These are the activations of a small neural network, seen along a few directions. Each row is one input.
In each table, some parts of the input vary, and every possible input appears once, in random order.
Descriptions start from the smaller parts, as in this example, which fits no table here: line(4) and (point or line(11) or (values(2) and ring(8))).
Shared parts are said once, and a part with two or three values counts as separate values.

Other details of the inputs vary at random and push rows far along three fixed directions, the same in every table; ignore that.

A family of inputs:
R1: [ 15 -21 -14 -20 -13 -48 -34 -14  30   8  -8 -22]
R2: [ 20   5  20  16   4  -1  19  18  -1 -32   8  29]
R3: [-14 -12 -19  23  -8  12  31  -3 -32 -24  -1 -12]
R4: [-12  24   0  -3  21   9  -9  -8   7  29   4  -8]
R5: [-15   1  -3 -14  12  16 -10 -12  -4  34   2 -11]
R6: [  0 -22 -22  13 -32 -31  15  -7   1 -46 -20 -16]
R7: [ 23 -12  11 -25 -15 -29 -48   3  25  19   1   1]
R8: [-14  24   1  -6  14  18 -11  -2   7  34   1  -2]
R9: [ -4   4   1   5  -8  14   1   6 -12  -4   0   3]
R10: [ 39  -7  38   3  -4   2  -1  37  -3 -19  17  48]
R11: [  6 -23   0   0 -29 -15   5   1  -7 -38 -12   2]
R12: [-23  11  -6   3   9  19  16  -9  -9   6  -7  -7]
R13: [-7 -3 -2  5 10  1  7 -9 -9 -7  1 -5]
R14: [-20  -4 -21  31  -2   6  25 -19 -25 -31  -4 -25]
R15: [-2 21 12  6 18 32 16 14 -3 13  8 21]
R16: [ 13 -12 -13 -23 -14 -52 -31 -15  38   8 -12 -20]
R17: [  4  18  12  -9  33  23 -10   4   9  42  18  10]
R18: [-26  -5 -30   7  -8  15  19 -12 -17   2  -9 -26]
R19: [ 36  -3  36  -1  -9   5   0  40   0 -21  13  50]
R20: [-17  16  -2 -11  22   6  -4 -15   8  28  -1 -10]
Description of these inputs: values(4) and ring(5).
- Changing only the values(4) part turns R18 into R19. The same change can be made to R3. Which row results? => R10

A family of inputs:
R21: [  9 -20 -13  12 -19 -22   4  -6   2 -27  -4 -11]
R22: [  6 -12  -2   5 -22 -23  -2  -5   3 -33  -9  -8]
R23: [-14  14  -2 -27  11  -1 -26 -15  21  47  -3 -12]
R24: [-19  20   2   3  27  38  20  -2 -10  28   9   3]
R25: [  0   1  -2  24  -8   8  38  11 -18 -39  -5   8]
R26: [  7  -4   5  20  -7  -2  16   7 -19 -39   2   8]
R27: [ 14 -11   4  18  -4  -6  19  13 -16 -35   8  12]
R28: [ 26 -10  14 -19   5 -23 -27  12  20  13   7  14]
R29: [22 11 26  7 14 16 10 27 -8 -7 17 37]
R30: [27  8 27  6 11  8  1 29 -2 -1 17 37]
R31: [ 25  -6  23 -21   3 -28 -33  12  16  12   8  18]
R32: [  2  -7   7  25   0   3  23  11 -28 -42   4  12]
R33: [ 16  -2  18 -15   4 -17 -24   7  10  10   5  13]
R34: [ 30  -8  20 -22   1 -23 -27  10  25  13   6  19]
R35: [-14 -11 -32   1 -13 -11  -2 -30  13   6 -11 -38]
R36: [ -6   6  -1  23  -9   6  30   9 -23 -44  -6  11]
R37: [ -3   8  -9 -23  15   2 -25 -15  22  49   5 -18]
R38: [  3 -30   5   8 -36  25  21  21 -41 -33  -1  17]
R39: [-24  -2 -23  17   2   8  17 -20 -21 -11  -2 -30]
R40: [  6 -13  -8   2 -30 -35  -8  -5  12 -27 -19 -12]
R41: [ 13 -12   5  17  -5  -3  19  10 -11 -37   2  13]
R42: [ 20   7  26   7  11   0  -6  28 -10  -4  16  31]
R43: [-18  13  -4 -21  17   8 -25 -16  18  48  -2 -18]
R44: [  4  -4   5  26  -2   1  23  12 -30 -42   7  10]
R45: [-17  16  -1   5  32  35  17  -2 -16  30  13   1]
R46: [-27  -1 -29  21  -4  15  28 -22 -11  -7  -7 -31]
R47: [-15  28  -3   0  24  35  17   6  -7  26   6   8]
R48: [ 22  -1  26 -22  -3 -23 -31  10  23  10   1  19]
R49: [ 15   6  20 -18  -1 -16 -23  15  18   8  -5  18]
R50: [-12  18   3   3  29  35  16  -2 -12  28  11   6]
R51: [ 14 -17  -8  -1 -29 -33  -6  -2  20 -25 -10  -5]
R52: [24  3 30  0 16  5  3 28 -5 -1 18 38]
R53: [ -5   5  -8 -23  16   3 -25 -16  23  49   0 -16]
R54: [24  7 25  2 13  7  2 27 -4 -3 18 33]
R55: [-10 -41 -28 -24 -46  -2 -24 -17  -1  10 -17 -33]
R56: [ 21   0  23 -22  -3 -21 -33  13  25   8   0  19]
R57: [-13 -13 -21  -9 -12 -22 -14 -34  11   5 -15 -35]
R58: [ 14 -17  -7  -5 -28 -33  -5  -3  19 -28 -10  -7]
R59: [ 12 -41  -8 -13 -54  -7 -14   7 -10 -22  -9  -6]
R60: [-26  -2 -26  12  -3  11  25 -19  -7 -10 -10 -24]
R61: [-28   4 -22  15  -4  11  20 -20 -14 -13  -9 -27]
R62: [ -8  14  -4 -17  16   4 -30 -13  15  50   4 -16]
R63: [  8 -19  -3   4 -19 -27  -7  -8   4 -31 -11  -8]
R64: [  7 -17 -11   4 -23 -23   4  -9  10 -29  -9 -14]
R65: [ 24   2  21 -16  -1 -17 -29  11  16   7   5  16]
R66: [-22  28   3  -1  25  32  12   2 -13  25   3  10]
R67: [-15  -5 -24 -10 -17 -22 -12 -25  15   4 -21 -37]
R68: [-11 -11 -27 -15 -16 -23  -6 -26  21   5 -19 -28]
R69: [ 32  -7  16 -16   0 -26 -31  17  23  14  11  17]
R70: [ 20   1  13 -20  -2 -16 -19  15  25   7  -2  22]
R71: [-15  27  -1   6  22  34  17   8  -7  30   5   6]
R72: [ 13 -14   6  16  -2  -7  22  11 -17 -34   6  15]
R73: [-27  -3 -21  19   5  13  20 -20 -23 -12  -5 -26]
R74: [-18  11 -11 -21  17  11 -10 -19  18  49  -1 -19]
R75: [-10  21   0   2  25  34  11   1  -6  28  12   3]
R76: [ 14 -15 -11  -2 -29 -34  -5  -1  19 -26 -14  -3]
R77: [-12   9  -6 -22  18   3 -30 -18  16  48   0 -19]
R78: [-24  30   0   8  22  36  11   2 -13  27   7   2]
R79: [  0  -4   1  32  -4   4  25   9 -29 -40   5   7]
R80: [ -4 -17 -27  -5 -12 -24 -13 -24  16   8  -7 -36]
R81: [ 13 -27  -9   0 -19 -32  -7  -7  11 -26  -8 -11]
R82: [  1  -3   8  25  -4   7  24   9 -23 -44  -1  15]
R83: [-16  15  -3   6  33  36  15   1 -15  28  13   0]
R84: [-30   3 -26  24  -2  17  23 -23 -20 -11  -7 -28]
R85: [28  6 28  0 14  4 -1 31 -3 -3 20 36]
R86: [ -8 -12 -25 -11 -16 -20  -9 -25  22   4 -13 -35]
R87: [15 19 24  2  4  5 -2 29 -2 -5  6 38]
R88: [ 28   1  22 -16  -4 -23 -36  12  22  11   4  18]
R89: [-10  11  -8 -26  13   2 -20 -10  26  50  -7 -15]
R90: [ -8   1   3  24  -7   8  29   8 -22 -44  -4  11]
R91: [ 20   3  24 -24  -4 -25 -28  14  23  11  -5  20]
R92: [ 24   3  23 -17  -6 -22 -34  14  25  10   2  18]
R93: [-21  -6 -18  10  -1   2  12 -24 -14  -8  -7 -25]
R94: [-20  30   4   3  23  34  10   4 -12  24   8   5]
R95: [22 12 27  4  7  9  3 31  4 -3 13 39]
R96: [-20  23   7  -1  24  30   8   0 -10  26   6   5]
R97: [ 15 -19  -2   4 -23 -36 -15  -3   7 -26  -6  -7]
R98: [ 15   8  32   7  17   9   6  27 -18  -8  17  37]
R99: [-10  21   0   9  26  36  13   2 -10  29  12   4]
R100: [-10 -15 -24 -12 -14 -20 -10 -26  22   4 -15 -33]
R101: [  5  -7   6  22  -4   7  33   7 -19 -39   2  16]
R102: [ 21 -21  14 -23 -32  10 -29  27  -3  17   5  20]
R103: [-26   3 -22  19  -1  15  22 -21 -19 -14  -6 -26]
R104: [ 18  11  28   4  13   7  -3  25 -10  -5  16  31]
R105: [-17  19  -2   5  29  40  16  -2 -11  27   9   2]
R106: [-30   3 -25  11  -4   8  19 -18 -13 -14 -16 -22]
R107: [-32   0 -27  15  -1  17  35 -23 -14  -9  -8 -26]
R108: [-22  23   4   4  28  36  12  -5 -17  26   8   3]
R109: [-18  10  -9 -14  25  10 -19 -14   3  46   5 -19]
R110: [  5  -8   5  18  -7   2  24   8 -10 -37  -2  11]
R111: [-16  -6 -24  -5 -16 -18 -14 -27  15   6 -15 -36]
R112: [  8 -19  -8  -5 -26 -34   2  -7  15 -24 -18  -9]
- Changing only one part turns R104 into R33. The same change can be made to R44. Which row results? => R31
- Changing only one part turns R77 into R93. The same change can be made to R100. Which row results? => R74
- Changing only one part turns R88 into R57. The same change can be made to R51. Which row results? => R107
- What is each input in this table made of? => line(4) and (point or (values(2) and line(11)))
- Which other rows does R79 become when the values(2) part takes its other values? List them by row number. => R80
- Which other rows does R105 become when the line(11) part takes its other values? List them by row number. => R28, R41, R53, R60, R70, R81, R83, R89, R100, R110

A family of inputs:
R113: [ -9  -4  -1  23 -14   3  32   8 -28 -47  -6   9]
R114: [-13   1  -9 -20  14   8 -15 -20  16  47  -1 -19]
R115: [ 28   3  28  -1  -2 -11 -11  30  -5 -13   9  35]
R116: [  8 -15  -2  23 -28  -7  25   8  -9 -50  -9   8]
R117: [  3 -16  -5  24 -12  -1  36   9 -26 -49  -1  10]
R118: [ -2 -10   1  29 -13   3  27   1 -29 -48  -2   5]
R119: [  6  26  27   5  26  33  -4  24 -11  28  19  31]
R120: [ 36  -5  29   0  -1 -14 -13  36   2 -10  15  37]
R121: [ 38  -4  32  -5   0 -10 -14  31   4 -12  17  36]
R122: [ 24   2  30 -12   3  -5  -6  31   5  -3   4  40]
R123: [-32  -6 -39   7 -14   8  19 -35  -3   2 -17 -45]
R124: [-14  36 -10 -12  45 -16 -16 -30  41  44   0 -25]
R125: [ 32  -4  37 -10  -6 -10  -9  29  11 -13   4  44]
R126: [-25 -13 -42   4 -11   1  12 -35  -1   0 -12 -48]
R127: [  9 -30 -21   1 -34 -34  -6 -17  17 -23 -14 -24]
R128: [ 24 -17   2 -17 -14 -31 -36   1  27   6   2  -5]
R129: [ 36  -7  30 -10  -3 -10 -10  29   9 -14  12  40]
R130: [ 36   1  33  -5  -4 -12 -19  30   4 -16  11  37]
R131: [  0  -8  -1  20 -10   1  17   1 -22 -42  -1   4]
R132: [ 17 -16   6 -23 -12 -40 -38  -3  21   5  -8  -2]
R133: [ 4 51 25  6 61  3  7 13 14 26 16 28]
R134: [-24  12 -18  23  16  39  36   0 -29   6   5  -7]
R135: [  4 -25 -23  -3 -37 -37  -6 -11  16 -24 -21 -22]
R136: [ 10 -31 -20  -2 -35 -37  -4 -20  15 -26 -14 -26]
R137: [-18  10 -15 -28  11   6 -19 -15  18  53  -5 -18]
R138: [  6 -15   5  19 -14  -8  15   4 -19 -51  -4   7]
R139: [-12   1  -5 -14  17   9 -16 -18   7  41   4 -19]
R140: [ -3 -11  -6  23 -17   7  37   4 -21 -52  -7   6]
R141: [-13   5 -11 -23  19   9 -25 -19  14  51   7 -23]
R142: [-23   9 -12  27  15  38  30  -6 -29   4  10 -12]
R143: [-25 -13 -44   7 -12   2  11 -33   1   1 -13 -48]
R144: [-28  13  -4  21  20  38  27 -10 -33   4   3  -7]
R145: [-18  16 -12 -21   8  11 -27 -14  20  51  -3 -22]
R146: [  9   9   4  34   9 -36  29  -8   9 -58  -5   5]
R147: [-24  13  -8  30  10  37  35  -6 -38 -11   5  -7]
R148: [ -5   2 -10 -21  11  -4 -26 -11  13  46   5 -21]
R149: [-24   7 -10  24  19  43  43  -4 -33  -9   5  -2]
R150: [  3  24  25  -6  30  25  -8  23 -12  31  17  31]
R151: [ 27  -4  32   0   8   0  -4  27  -5 -15  15  35]
R152: [-12   4  -6 -14  16  11 -16 -17   7  43   8 -17]
R153: [-33  16  -8  15  15  34  30  -4 -30   2  -3  -5]
R154: [  5  -6   5 -20 -11 -18 -24  -4  19   3  -9  -4]
R155: [ 1 25 22 -2 15 27 -5 20  0 27 11 25]
R156: [  9 -31 -16   1 -31 -37 -10 -19  11 -25  -9 -28]
R157: [  1 -15   1  20  -3  -2  23   6 -26 -36   2   4]
R158: [ 5 24 18 -3 19 33  3 25 -1 23 12 29]
R159: [-11   8 -16 -24  14   6 -18 -13  15  56   2 -21]
R160: [  1 -21 -18  -5 -36 -39 -10 -13  11 -27 -20 -24]
R161: [ -2  28  27 -11  24  30  -8  17  -1  37  14  29]
R162: [  0 -23 -16  -7 -35 -35 -11 -18  14 -31 -19 -22]
R163: [ 21 -12   2 -27 -22 -31 -30   1  34   4  -9  -2]
R164: [-29   6 -15  27  19  35  39  -6 -41  -6   8 -10]
R165: [-31  12  -4  25   9  38  38  -6 -33 -12  -3  -3]
R166: [ 3 24 26 -9 24 34  2 21 -1 32 14 34]
R167: [ 21 -21   3 -26 -13 -38 -29  -1  27   7  -7  -1]
R168: [ 32  -3  34 -12  -4  -9 -10  31  12 -15   4  43]
R169: [ 30   4  31  -5 -10 -15 -15  37   8 -13   4  40]
R170: [-16  12 -16 -26   9   6 -19 -13  18  54  -5 -21]
R171: [-27  -6 -31   1 -20  -6   2 -33   3   0 -18 -43]
R172: [-26  14 -13  32  13  35  34   1 -39  -9   3  -5]
R173: [-13   5 -12 -24  14   9 -19 -20  19  55   2 -19]
R174: [  6 -24 -19   2 -32 -35 -17 -17  11 -29 -15 -26]
R175: [ 18  -8   5 -25 -22 -32 -36   0  30   2  -8  -3]
- Changing only one part turns R150 into R118. The same change can be made to R153. Which row results? => R165
- What is each input in this table made of? => values(3) and (point or (line(4) and ring(5)))
- A walk changes only the line(4) part. It starts at R168 and steps to R140. List the rest of the walk in order. => R163, R158

A family of inputs:
R176: [  3 -15   2  15  -8  -5  11  -3 -17 -28   2   0]
R177: [  8  10  16   5  16  16  -1  20 -14  16  17  21]
R178: [ -7  -9 -12  -7   0  -7 -19 -22   9  21  -1 -25]
R179: [ -5  14   1  19  14  33  33  19 -25  -8  11  18]
R180: [  7  -3   8  23  -1  10  16  10 -21 -22  10  10]
R181: [  1   2  -7 -11   2   0  -8  -1  13  27   1  -4]
R182: [ 21  -1  23 -11 -13 -12 -20  16  16  -3  -1  24]
R183: [  5   6  13 -13  -1  -1 -15  12   8  17  -3  15]
R184: [-24  -7 -18  10   6  11  14 -22 -20   4  -1 -26]
R185: [-15  25 -13  -4  32 -10   0 -23  27  28  -3 -21]
R186: [-3 35 12 10 48  7  4 -2  1 20 13  9]
R187: [ -1 -18 -14 -12  -9 -25 -24 -18  12  15  -7 -25]
R188: [ -5  11   8  23  14  36  34  12 -21  -8  10  19]
R189: [-23  -3 -25   9   2  14  22 -17  -9   7  -7 -23]
R190: [-19  -4 -25   7  -1  11  16 -20  -2  -3  -6 -26]
R191: [ -4 -22 -26   5 -20 -24  -4 -17  -4 -19  -8 -30]
R192: [-10  10  -1  -4  22  22 -10  -6  -4  31  12  -7]
R193: [ 24  -5  16  -2  -2 -10 -16  15   3  -7  11  14]
R194: [ 10 -19  -7   8 -18 -16  14   4  -2 -37  -7   1]
R195: [ 12  12  21  -6  -3   6 -11  19   7  10   4  22]
R196: [-13  -1  -9  10  11  14   9  -4 -20   1   4 -10]
R197: [ 14  -9  10   8 -23 -11   5  13  -3 -44  -6  16]
R198: [-15   4  -8   3  -3  10   9  -1 -10  -4  -8  -5]
R199: [-10  -5  -8   4   1   7  17  -7  -6  -1  -3  -6]
R200: [ 19   0  12 -17 -16 -17 -27  11  21   1  -3  10]
R201: [ -5 -11  -7  -6 -19 -14  -1  -6   0 -19 -14  -9]
R202: [-14  40   8  -6  34  -1  -9  -7  22  33   0   1]
R203: [  8  -8  10  14   0   3  12   8 -20 -30   8  12]
R204: [ 11 -10  -2 -20  -6 -17 -17  -7  23   7  -3  -5]
R205: [  5   7  19  -3  21  16  -2  16 -14  11  16  20]
R206: [ 11 -11   8  12 -11  -3  20   7  -7 -32   0  15]
R207: [ -7  -5  -3   1 -16  -4   3  -9  -1 -12 -11  -6]
R208: [-24  -6 -18   1 -13   1  10 -19  -7  -4 -16 -22]
R209: [ 16  -3  15 -22 -13 -18 -26   8  19   0  -5  13]
R210: [  5 -13 -11   5 -18 -12   6  -7   8 -14  -6 -11]
R211: [ 18  -3  16 -11   3  -4  -2  17   6  -3   6  22]
R212: [ 19  -6   4  -8 -10 -13 -10   8  17  -4   1   6]
R213: [-15  21  -2 -10  10  21  -7   2   1  41   1   0]
R214: [  2   1  -5 -20 -13 -14 -25   1  17  16  -8  -6]
- What is each input in this table made of? => values(3) and (point or (values(2) and ring(6)))
- Changing only the values(3) part turns R202 into R185. The same change can be made to R213. Which row results? => R181
- List by row number the other rows that have the values(3) part in common with R178. => R176, R177, R180, R184, R186, R187, R191, R192, R193, R196, R203, R205
- A walk changes only the ring(6) part. It starts at R213 and steps to R195. List the rest of the walk in order. => R182, R207, R208, R183
- Which other rows does R209 become when the values(2) part takes its other values? List them by row number. => R207
